Bodat: [ 72 -70   2 -35  41  15 -37]
tove: [29 60 -2 29 28 29 60]
bafog: [ 24  61 -48  24 -30  24  24]
again bafog: 
[24]
howmany tove: [29]
3
[ 24  61 -48  24 -30  24  24]
bafog
[29 60 -2 29 28 29 60]
tove
places bafog: [24]
1 4 6 7

ropum: [ -4 -56 -13  29  -4  12  -4]
mas: [ 30   1  10 -56 -49 -48 -73]
mokiz: [ 50 -56 -23  29 -64  12  -3]
Bodat: [ 30   1  10 -47 -52 -36 -67]
tove: [ 45  45 -20  29 -48  45 -20]
places tove: [-48]
5
again ropum: 
[-4]
[ 50 -56 -23  29 -64  12  -3]
mokiz
places ropum: [-4]
1 5 7
[ 30   1  10 -56 -49 -48 -73]
mas
places tove: [-20]
3 7

mub: [-94 -28  14  37]
tove: [-32  -4 -19  19]
mokiz: [-20 -24 -20 -20]
mas: [-50  24  24  24]
samus: [ 54  54 -23 -25]
places mas: [24]
2 3 4
places mokiz: [-20]
1 3 4
howmany samus: [-25]
1
howmany mokiz: [-20]
3

mikel: [ -4   0  -7  27 -12  15 -11  -6 -16 -30 -10  -2  -4   0  -3  13  -5   2
   3  -5   2 -11  -1  -1 -11  -9 -13  -2   4   3  -1  13  -2 -14  -9   6
   7   1  -6  -8  16   8   9 -16   1   9 -15  -6  -2  18  24  -7  19 -14
  18  -3   7  -1]
mokiz: [-20  12  18  38 -21  11  11   8  -3  12 -21 -11  -1  34 -33  13 -20 -58
 -15  -5  19  -5  10  16 -15  -6  17  23  -1 -22  22   1   5   3  12  27
   8   8   6  15  14   5 -19  16  -8  -9  13  28  19  37  21  -8  21  17
  36   3 -15 -34]
Bodat: [ -5   0  -6  30 -13  17 -11  -6 -17 -31 -12  -2  -4   1  -4  14  -6  -1
   3  -5   3 -12  -1   0 -12  -9 -13  -1   4   2  -1  14  -2 -14  -9   8
   7   1  -6  -8  17   8   9 -16   0   9 -16  -5  -1  20  26  -8  21 -14
  21  -3   6  -3]
samus: [ 24 -16 -25 -41  24 -10 -17 -12  -1 -23  23  13   0 -43  41 -12  24  74
  19   5 -24   3 -13 -21  15   5 -25 -29   2  29 -28   2  -7  -8 -18 -33
  -8  -9  -9 -21 -13  -4  26 -25  10  14  27 -38 -24 -42 -20   8 -22 -26
 -41  -5  20  43]
tove: [ 14 -10 -16 -20  12  -3 -13  -9  -4 -20  12   8  -1 -26  25  -5  14  46
  13   2 -14   0  -8 -13   7   1 -18 -18   2  19 -18   4  -4  -7 -13 -19
  -4  -6  -7 -14  -5  -1  18 -18   7  10 -15 -24 -15 -23  -8   4 -10 -18
 -22  -3  14  26]
Rire: [  4  -5 -12   9  -2   9 -13  -8 -12 -29  -1   2  -3 -12   9   6   3  22
   8  -2  -5  -8  -4  10  -4  -5 -17  -9   4  10  -9  11  -3 -13 -12  -4
   3  -2  -7 -12   8   5  15 -19   3  11 -17 -15  -8   2  13  -3   9 -18
   3  -3  11  11]
mub: [ -4  -2 -14  41 -17  25 -20 -11 -27 -52 -15  -2  -6  -5   0  20  -6  -4
   8  -8   0 -18  -3  -3 -17 -14 -24  -6   7   8  -5  23  -4 -24 -17   7
  10   0 -11 -16  25  12  19  -4   2  17 -28 -15  -5  25  38 -11  30 -27
  26  -5  13   2]
sile: [-16  10  15  31 -17   9  10   7  -2  11 -17  -9  -1  28 -27  10 -16 -48
 -12  -4  16  -4   8  14 -12  -4  14  19  -1 -19  18   0   4   3  10  23
   6   6   5  13  11   4 -16  14  -7  -8  11  24  16  30  17  -7  17  15
  29   3 -12 -28]
mas: [ 11  -3   7 -54  25 -29  15   8  27  47  22   6   7  -8  13 -24  13  12
  -2   9  -8  20  -1  -3  22  16  18  -3  -6   1  -3 -23   2  22  12 -18
 -13  -3   8  10 -30 -14 -11  22   1 -13  22   3  -2 -39 -45  14 -38  20
 -40   4  -7  11]
ropum: [  3  -6 -17  22  -8  17 -20 -12 -21 -47  -6   2  -5 -20  10  12   1  26
  11  -5  -6 -13  -6  -8  -9 -10 -25 -12   6  13 -11 -12  -4 -20 -18  -2
   6  -2  26 -18  16   9  21 -19   4  17 -27 -21 -10  10  25  -7  18 -27
  11  -5  15  12]
[ -4   0  -7  27 -12  15 -11  -6 -16 -30 -10  -2  -4   0  -3  13  -5   2
   3  -5   2 -11  -1  -1 -11  -9 -13  -2   4   3  -1  13  -2 -14  -9   6
   7   1  -6  -8  16   8   9 -16   1   9 -15  -6  -2  18  24  -7  19 -14
  18  -3   7  -1]
mikel
places ropum: [-20]
7 14 34
[  4  -5 -12   9  -2   9 -13  -8 -12 -29  -1   2  -3 -12   9   6   3  22
   8  -2  -5  -8  -4  10  -4  -5 -17  -9   4  10  -9  11  -3 -13 -12  -4
   3  -2  -7 -12   8   5  15 -19   3  11 -17 -15  -8   2  13  -3   9 -18
   3  -3  11  11]
Rire
places ropum: [26]
18 39

tove: [ -6  29 -48  -7  -7  29   3  35 -15 -49 -61  19  26   4 -26  -1 -13   9
  15  79 -24 -24 -32 -43  30   6   5  -1]
ropum: [  9 -24 -41 -61 -31   0   4   3  -6  -6   3   4  34  -9   5 -21   4 -43
 -14  37 -15 -15   0  34  27  34  34  -5]
gir: [ -6  35 -48  -7  -7  29   3  35 -15 -49 -61  19  19   4 -26  -1 -13   9
  15  79 -24 -24 -32 -43  37 -15  -2   5]
mas: [ -5 -58   1  -1 -20 -14 -15 -41 -26  16 -31 -29  -5   4 -42 -17  11  -7
  48 -16 -31 -31  26 -26 -19  14 -20 -37]
mokiz: [ -5 -58   1  -1 -20 -14 -15 -41 -26  16 -31 -29  34   4 -42 -17  -7  -7
  48 -16 -76 -76  18   4  34  -2  56  22]
places ropum: [27]
25
places mokiz: [-7]
17 18
howmany ropum: [34]
4

tove: [ 43  -7 -32  65  29 -30  -1  -5 -37  -3  19  73  37  30 -33  49  50 -33
  50 -36  33 -30  15  33  -2  28  49  40  18  44   9  47 -29  29 -63 -29
  20 -54  13 -11 -15  44  48]
mokiz: [ 32   4 -36  39  18 -28   5 -14 -23   2  10  63  28  29 -14  39 -11  16
  39 -34  18 -27  20  28  12  33  51  36  27  46  20  39  39  20 -52 -30
  12 -36  39   3 -22  35  46]
samus: [ 22  -1 -18  30  13 -10  -6  -3  -9  11  -6  29  16  11  -8  20 -17 -16
  20  -9  10  -5  11   5   6  17  18  18  10  26   4  16  -8   4 -26 -19
   9 -18   1   2  -7  18  24]
mub: [-28  53  -1   1  -6   8  29 -41  -4  -6  40   9 -49 -19  32 -43 -27  54
 -40  11 -26 -42 -43  55 -10  21  23  37  -3 -28  24 -34   1  -3  28  35
 -57   0  -1   9 -46  21 -28]
ropum: [ 25  -4 -49  31 -42  33  22 -26  55  57 -53  -6  28  18   8  11 -46 -25
   8  -5 -30  50  42  -7  45  44 -31  19  40  26  28  21 -31 -51 -10   2
  16  17 -43  52   5  18  48]
Rire: [ 43 -30 -32  65  29 -30  -1 -30 -37  -3  19  73  37  30 -33  49  -3 -33
  50 -36  33 -30  15  33  -2  -8  49  40  18  44 -30  47 -52  -8 -10  -8
  37 -50  49 -43  65  33  -1]
mas: [ 20  -1 -18  30  13 -10  -6  20  -9  11  -6  29  16  11  -8  20  -4 -16
  20  -9  10  -5 -16   5   6  17  18  18  10  26   4  16  -8   4 -26 -19
   9 -12   1   2  -7  18  24]
howmany tove: [16]
0
howmany Rire: [-30]
5
howmany mokiz: [39]
6
places mas: [-16]
18 23

ropum: [ 22 -43  75 -58  11  -1  35 -80  29   3 -74  65 -57 -68 -57  47 -28 -58
 -40  55  75]
Rire: [ 19 -40   9 -44  28   7  41 -84  37 -12 -74  44 -34 -73 -43  44 -27 -58
 -48  70  82]
Bodat: [ 23 -40  14 -50  14   1  45 -80  29   3 -83  64 -36 -77 -59  50 -28 -56
 -35  68  72]
bafog: [ 19 -41  14 -51  12   1  44 -81  31   0 -76  58 -37 -70 -56  53 -29 -61
 -42  58  70]
samus: [ 22 -47  16 -62  12  -4  35 -31  35  -3 -67  65 -34 -72 -51  49 -31 -58
 -38  55  76]
howmany ropum: [-59]
0
again Rire: 
[44]

gir: [-21 -40  -9  20 -17  17   7]
mas: [-24 -47 -25   2 -25  -3 -16]
Rire: [-28  55  55 -31  55  -9  55]
Bodat: [ 11 -44 -12  11 -17  11  25]
samus: [-16 -49 -13  29 -19  -1  26]
bafog: [-21  25 -46 -26 -18 -43 -40]
ropum: [-16 -44 -11  28 -15  12  24]
sile: [-13 -87 -28 -35 -34 -42  44]
again Bodat: 
[11]
places mas: [-47]
2
again mas: 
[-25]
howmany Bodat: [-17]
1
places Rire: [55]
2 3 5 7
again Rire: 
[55]

ropum: [  1   6 -84   0   2   0  -1  -7  -2]
tove: [ -6   7 -84   1  -2  -6   7   7  55]
Bodat: [ -4   2 -84  -7  -2  -1   2   8   2]
samus: [ 89  11 -84   1   1   5  -4   4  -9]
bafog: [-10  13 -84   4  -9  -3 -30  -7  -5]
mas: [  1   8 -84   1   0   1  -2  -7  -6]
mokiz: [  2  -7 -84  -1   2   1   0   4   3]
again Bodat: 
[2]
again samus: 
[1]
places tove: [7]
2 7 8
places bafog: [-3]
6

mikel: [ 13  -3 -24 -60  -6]
mub: [ 31 -44  -1  29 -13]
gir: [  8 -70 -27  20 -13]
sile: [ 16  16 -46  -6  30]
mokiz: [ -4  -4 -68  -4 -45]
bafog: [17 17 52 46 52]
samus: [  8 -70  -5   4 -21]
again sile: 
[16]
howmany bafog: [16]
0
again mokiz: 
[-4]

mas: [20  9 53 -3]
sile: [ 15  15 -35 -35]
mikel: [ 10  13 -33  10]
ropum: [ 36  24  81 -15]
bafog: [ 8  1 26  2]
Bodat: [ 0  0 -8 -1]
mokiz: [  8  12 -32 -14]
samus: [12  4 36  1]
tove: [ 0 13 -8 -1]
mub: [  2   6 -25  -9]
gir: [ 4 14 16  2]
Rire: [  9  14 -33 -14]
places sile: [15]
1 2
howmany mikel: [14]
0
again mikel: 
[10]

samus: [-16 -14 -12   5  15 -11   9  20  27 -26 -14  -4   3 -19 -14 -14  13 -25
 -17  17  24  22   8]
mikel: [ 61  64  72 -32 -74 -23 -69 -54 -60  45  64  74  43  62 -28  46 -61  61
 -15 -67 -42 -22 -10]
mokiz: [ -1  11  11 -22  -5 -21   2 -14 -10 -33   4   8  -9   6  -6  -6  14  -7
 -36 -11 -15  -6  -6]
gir: [ -1  11  11 -22  -5 -21  11 -14 -10 -33   4   8  -9   6  37  -6  14  -7
 -36 -11 -15  33   3]
sile: [ 61  78  74 -18 -68 -45 -57 -28 -44  20  66  91  87  53 -40  32 -57  32
 -43 -54  -4   7 -17]
places mokiz: [-6]
15 16 22 23
howmany gir: [11]
3
howmany mikel: [-15]
1

mikel: [ 55 -13  11 -22  32  47  15  46  21  -1 -28  24  10 -45]
Rire: [ -6  -1 -11   8  12   8  -1  -6  11 -26  17  14  -1 -21]
mokiz: [ -2  34   7 -73   4  26 -24 -25 -16 -21  23  46  15 -15]
ropum: [-30 -25 -14  -9  -3  -8   3  20 -38 -23  44  41  -7 -21]
mas: [  5  34   8 -21   6  28 -22 -21 -17 -17  18  48  16 -20]
gir: [-16 -14  -6 -26   1   4  -1  17 -26 -19  33  43  -3  33]
bafog: [ 54 -13  12 -24  31  48  14  45  21   0 -28  25   9 -46]
samus: [ 10 -13 -25  60  17  -9  15   4 -49 -12   7   3  38 -44]
Bodat: [-50 -31 -14  12  -1   4  -3  -3  -5 -49  47  -3 -14   7]
sile: [ 55 -13  11 -21  31  48  15  46  20   0 -29  24   9 -46]
places Bodat: [12]
4
[ 10 -13 -25  60  17  -9  15   4 -49 -12   7   3  38 -44]
samus
howmany mas: [-21]
2
howmany Bodat: [-3]
3
howmany ropum: [-3]
1
howmany gir: [33]
2

Rire: [-22 -23 -18 -51  13 -37 -20]
mas: [-29  34 -29  34 -18 -29 -29]
sile: [-18   2 -22 -53  15 -28 -33]
mub: [-23 -23 -23 -18 -23 -18 -26]
mokiz: [-27  -7 -22 -52  17 -32 -29]
ropum: [-31   0 -21 -57  15 -22 -27]
samus: [-34  -9 -22 -58  17 -41 -39]
mikel: [-19 -17 -18 -79  22 -62 -74]
places mub: [-23]
1 2 3 5
howmany mikel: [-16]
0
[-29  34 -29  34 -18 -29 -29]
mas
places mas: [-29]
1 3 6 7

gir: [63 63 33 63]
bafog: [-43 -68  32  -2]
mas: [-73  63  33 -58]
mub: [ 52 -23  54 -37]
tove: [  8  66 -65  68]
mikel: [-58  33  33 -58]
Bodat: [-16  27  71 -69]
Rire: [ 66  61 -66  54]
howmany bafog: [-68]
1
howmany mikel: [33]
2
howmany gir: [63]
3

mikel: [  0  31  15 -34 -26   3  -7   7  18 -34   1]
mokiz: [  8   4   4  31   0   4  -5  24  45   4 -16]
bafog: [ -4 -16  -6 -19  20   5 -16  40  44 -21 -16]
sile: [  6   2 -10  62  62 -11   8  62  24 -53  -9]
mas: [  0 -40  -1  -8 -13   0 -28  -7 -12 -82   6]
Bodat: [ -2  -8  -2  -8  14   3 -28 -24  16  32  -4]
places sile: [62]
4 5 8
again bafog: 
[-16]

gir: [-32 -14  27   2  14  43   9  69  -1  26   9 -25  18 -22  12   8 -32  29
 -25  65   3 -25 -11 -33  17  29  16  16  14 -18  -6  28   2 -19  55 -20
 -15  22  12   8 -35  37   6  41  32   0  29  20  -5  32   1  23 -20 -26]
ropum: [-32 -14  27   2  14  43   9  69  -1   9   9 -25  18 -22  12   8 -25  29
 -25  65   3 -25 -11 -33  17  29  16  16  14 -18 -40  28   2 -19  55 -20
   6  22  12   8 -35  35   6  41  32   0  29  20  -5  43   1  23 -20 -26]
mas: [  7   0  -9   1  -7   8 -17   7   7 -17  12   7  -3 -18   8  -3  32   8
  -9   7 -22  14  36 -15  -4   8  25   8   3 -15   7 -20   0 -17  -8 -17
  31  25  31 -44   7   1  28   4  21  11  18   4  26   7  -1  -9   9  11]
[-32 -14  27   2  14  43   9  69  -1  26   9 -25  18 -22  12   8 -32  29
 -25  65   3 -25 -11 -33  17  29  16  16  14 -18  -6  28   2 -19  55 -20
 -15  22  12   8 -35  37   6  41  32   0  29  20  -5  32   1  23 -20 -26]
gir
howmany mas: [8]
5
[-32 -14  27   2  14  43   9  69  -1   9   9 -25  18 -22  12   8 -25  29
 -25  65   3 -25 -11 -33  17  29  16  16  14 -18 -40  28   2 -19  55 -20
   6  22  12   8 -35  35   6  41  32   0  29  20  -5  43   1  23 -20 -26]
ropum

samus: [ 42  -8   2   7   4 -27   0  25  18 -15 -56   4  -3  21 -35 -27   6   0
  16 -10 -26 -35 -47  12  42 -41 -26  18 -53  14 -33 -30  63  27  -4   7
  13 -21  61  24 -29 -19   7  -8   9  85  51 -23   7  -5  26 -27   6 -23
  28  39  13]
ropum: [  1 -20  25 -35 -19 -35  52 -15  11  11 -17 -63  41  13   4   4  -3 -63
  31   6 -19   9 -13   2  28   3 -11  -5 -40  30   4   4  60   4 -12  14
  14 -17  71  -5 -22  16  31 -18 -22 -18 -12  16  12  18  15  -5  40  33
   3  54  14]
mikel: [  9 -51   3 -27  58  21   1 -11 -15  22 -15 -27 -17 -20 -22 -46  22  11
  19 -40 -12  -7 -24 -20   8 -21  -4  15 -15  20  18 -17 -12  53   7 -35
  14 -31  32  32 -15  17   7   7  22  65  -1 -34 -26 -28 -13 -49  42 -22
  68  46   9]
Bodat: [ -3 -26 -22 -31  50 -19  51  40  19  -1 -51 -16 -19 -25 -33 -48  39 -40
  -2 -19 -12  19 -34  27  26 -40 -26  -2 -16  -8 -14  14  -6  49 -13  27
  18 -16   6   5 -13 -26  -4   5  15  45 -16 -28 -39 -25 -26 -27  62 -12
  -5  57 -26]
[ 42  -8   2   7   4 -27   0  25  18 -15 -56   4  -3  21 -35 -27   6   0
  16 -10 -26 -35 -47  12  42 -41 -26  18 -53  14 -33 -30  63  27  -4   7
  13 -21  61  24 -29 -19   7  -8   9  85  51 -23   7  -5  26 -27   6 -23
  28  39  13]
samus
[  9 -51   3 -27  58  21   1 -11 -15  22 -15 -27 -17 -20 -22 -46  22  11
  19 -40 -12  -7 -24 -20   8 -21  -4  15 -15  20  18 -17 -12  53   7 -35
  14 -31  32  32 -15  17   7   7  22  65  -1 -34 -26 -28 -13 -49  42 -22
  68  46   9]
mikel
[ -3 -26 -22 -31  50 -19  51  40  19  -1 -51 -16 -19 -25 -33 -48  39 -40
  -2 -19 -12  19 -34  27  26 -40 -26  -2 -16  -8 -14  14  -6  49 -13  27
  18 -16   6   5 -13 -26  -4   5  15  45 -16 -28 -39 -25 -26 -27  62 -12
  -5  57 -26]
Bodat
places ropum: [4]
15 16 31 32 34

mub: [ 20 -16  -1   0 -22 -41  12  11 -18 -42   3  -5  -6 -12  33  18 -10  -8
   4 -14 -12 -10 -23 -26 -32  28  34 -41   8  -7 -34  30  -2  -6  -2 -16
 -27 -18 -13  22 -26   9  26   5  37  -7  51 -13  30  56  11  -6 -39 -41
  35   6 -36]
mokiz: [-13  -5  28  -9  16   2  -6  31 -11 -13  10  16 -22  -7   1  -4   6  -5
 -14  15  10 -27   1 -16 -25  -4  20  -9  28 -12  29   8 -21  15  19  -5
  23 -17  -7  -3 -11  35  16   8 -12 -14   1  29  -8 -13 -20   9  22  30
 -21   1  -5]
mas: [ 20  -9   6  -2 -26  -6 -26 -15   2  -2   3 -12  10  33 -12  11  27  16
 -18   0  35   3 -13   2  25 -21   2  39  12 -18 -10  -6  -2  20  16  53
  -2  -9  28 -16   6 -19 -30   5 -31   6 -36  30 -12  -8 -13 -24 -25 -25
  33 -23  -3]
gir: [  9  -2  -9 -13 -10  10 -22   7 -10 -14   0  -4  12  28   7  19  40   2
   4   7  15   9 -10  10  -9   0  -7  42  11 -38 -12   3 -12   0   8  46
  -7 -19  -6   1  32 -14  -2   2 -10   1   6   7   0 -14 -30 -20 -40 -12
 -30 -10   8]
Rire: [-17   3 -16 -10  -2 -16  33 -20   5 -14 -22   0  -5 -13  18  28 -17 -19
   4  -7 -19 -11 -30  -8 -16 -12  17 -10  -9  23 -28  46  19 -24 -24   0
  15  -1 -29  19 -32  13 -22  -2  -7 -28  32 -33 -18  40  -1  -3 -24 -26
  14  -9 -16]
Bodat: [ 13 -21 -18 -59  35  29  -2   0 -27 -34  10 -21 -39  23  34  -6  17  12
 -48  31  37 -47  54  63 -18  10 -39   2  43  76  49  38 -11  11  21  15
 -10 -27 -25  53  45   6  19  16   6 -34 -27  23 -66 -50 -16 -29  75 -27
 -33  56  26]
mikel: [ -7 -17 -35 -68   5 -32   6 -12  43 -46  24  35   6 -30  44  57 -38 -22
  34 -23  -5 -62 -58  15   6 -11  36 -41 -42  20  21  62  -2  -2 -51  46
   2  28   5   6  -4  27  -3 -58   5 -18  38 -20 -40  36   8 -47 -17   4
  38  -7 -40]
ropum: [ -9 -12  -7 -10 -14   0  25  -8 -11 -20 -10   4   3   7  10  19  -8  -6
  -4   4   5 -18 -26 -15  -8 -22  14 -21  -2  11 -34  28  -2 -24 -18  -2
 -18 -10 -13  21 -20   1  -6 -17  19 -22  20  -7  -6  40 -12 -16 -33 -35
  25  -7 -33]
samus: [-20 -50 -14 -15   0   0  -3  47 -31  16 -14 -15 -29  -7 -16   1  -2  16
   2  20 -14 -44  61  11 -28  59   7 -26  21  47 -15  28 -22  61  56  19
  -7  -7 -17  22   4 -13  11  11 -44  12 -19  -5 -21  20  19   7  34  39
   9  -7  -1]
tove: [ 27   6  15 -10 -25   8   4   1 -19  -8 -26   2   1  29   1   4  26   5
   1 -13  -6  31  -5  19   9 -21 -16  32  38 -15  -4  13  -4  17  28  32
   1 -37  12  -1  34 -32  -3 -16 -17   0 -17  -3  10  11   1   8 -31 -30
 -14 -14  16]
sile: [-10 -24 -10  19  25 -14  10  37 -34  -8   5 -42 -22  -1   6 -12  37 -14
   6  12  -2 -52  46   7 -15  23  -2 -29   8  21  -2  22  -7 -15  10  -3
  17  -7   9  18  26  16  15  20 -17   6 -13  34 -10 -23   9  -5  40   5
 -32  11  14]
bafog: [ -4  -9  18  12 -25  14 -41  18 -42   3 -17 -13  12  37 -15  12  61  49
  -3 -26 -10  -4 -18   3 -21   0   7  47 -28 -45 -27  10  -3  -7  40  27
 -28 -49 -12  -3  14 -11   7  -2 -26   1 -32  27   9  28   2  -7  31 -24
 -12  15   6]
[-13  -5  28  -9  16   2  -6  31 -11 -13  10  16 -22  -7   1  -4   6  -5
 -14  15  10 -27   1 -16 -25  -4  20  -9  28 -12  29   8 -21  15  19  -5
  23 -17  -7  -3 -11  35  16   8 -12 -14   1  29  -8 -13 -20   9  22  30
 -21   1  -5]
mokiz
places sile: [9]
39 51
[ 27   6  15 -10 -25   8   4   1 -19  -8 -26   2   1  29   1   4  26   5
   1 -13  -6  31  -5  19   9 -21 -16  32  38 -15  -4  13  -4  17  28  32
   1 -37  12  -1  34 -32  -3 -16 -17   0 -17  -3  10  11   1   8 -31 -30
 -14 -14  16]
tove
places mas: [-12]
12 15 49

